grid =
[[674 774 697 596 508 214 636]
 [477 480 803 283 368 420 308]
 [582 433 698 217 487 469 343]
 [186 560 575 788 202 389 441]
 [456 647 402 828 473 384 671]
 [719 698 701 460 549 255 594]
 [228 413 628 510 256 483 298]
 [256 368 616 412 329 533 277]
 [245 531 426 784 325 464 505]]
grid[0, 0] -> 674
grid[7, 2] -> 616
grid[5, 0] -> 719
grid[3, 1] -> 560
grid[5] -> [719, 698, 701, 460, 549, 255, 594]
grid[3, 4] -> 202
grid[:, 1] -> [774, 480, 433, 560, 647, 698, 413, 368, 531]
grid[7, 4] -> 329
grid[7, 0] -> 256
grid[0] -> [674, 774, 697, 596, 508, 214, 636]
grid[1, 2] -> 803
grid[8, 4] -> 325
grid[3, 0] -> 186
grid[2, 1] -> 433
grid[7] -> [256, 368, 616, 412, 329, 533, 277]
grid[0, 1] -> 774
grid[0, 2] -> 697
grid[0, 4] -> 508
grid[3, 2] -> 575
grid[4, 5] -> 384
grid[4, 6] -> 671
grid[:, 0] -> [674, 477, 582, 186, 456, 719, 228, 256, 245]
grid[3] -> [186, 560, 575, 788, 202, 389, 441]
grid[0, 3] -> 596
grid[6, 6] -> 298
grid[:, 3] -> [596, 283, 217, 788, 828, 460, 510, 412, 784]
grid[1, 0] -> 477

B =
[[ 29.3  12.6  21.4  48.3  18.5  -2.0]
 [ 34.3  -1.6   2.5 -36.4  10.9 -23.8]
 [ 12.9  22.5   9.7  13.3 -16.8  21.1]
 [ -1.0  46.0  41.5 -35.7 -31.8 -18.2]
 [-18.4  -0.9   1.9 -37.8   8.2  52.1]
 [ 14.7  14.6  26.5  26.0   7.6  39.5]
 [  8.0 -14.4  12.6 -26.8 -16.2  14.5]
 [-10.7  37.4 -23.6 -24.1  14.5  -6.1]
 [-32.8 -23.0  34.7   5.3  -3.2  46.9]
 [  8.3 -19.0 -15.9  15.5  -4.2 -49.8]
 [ 13.6 -55.8   5.8  16.4 -31.4  29.6]]
B[0,0] => 29.3
B[2,5] => 21.1
B[8,5] => 46.9
B[0,4] => 18.5
B[4,3] => -37.8
B[7,5] => -6.1
B[:, 0] => [29.3, 34.3, 12.9, -1.0, -18.4, 14.7, 8.0, -10.7, -32.8, 8.3, 13.6]
B[9,4] => -4.2
B[:, 3] => [48.3, -36.4, 13.3, -35.7, -37.8, 26.0, -26.8, -24.1, 5.3, 15.5, 16.4]
B[7,1] => 37.4
B[9] => [8.3, -19.0, -15.9, 15.5, -4.2, -49.8]
B[9,3] => 15.5
B[3,4] => -31.8
B[10,4] => -31.4
B[0] => [29.3, 12.6, 21.4, 48.3, 18.5, -2.0]
B[8,3] => 5.3
B[4,5] => 52.1
B[2,0] => 12.9
B[4,2] => 1.9
B[5,5] => 39.5
B[2,4] => -16.8
B[10,0] => 13.6
B[:, 5] => [-2.0, -23.8, 21.1, -18.2, 52.1, 39.5, 14.5, -6.1, 46.9, -49.8, 29.6]
B[8,4] => -3.2
B[10,1] => -55.8
B[6,0] => 8.0
B[7,2] => -23.6
B[3,1] => 46.0
B[8] => [-32.8, -23.0, 34.7, 5.3, -3.2, 46.9]
B[8,1] => -23.0
B[7,3] => -24.1
B[5,3] => 26.0

W = [  3.5 -19.0 -46.0  60.6]
W[-4]: 3.5
W[-1]: 60.6
W[-3]: -19.0

a = [5547 7781 6959 3921 3169 9328 7507 5760 4358 3258]
a[0] => 5547
a[2] => 6959
a[7] => 5760
a[9] => 3258
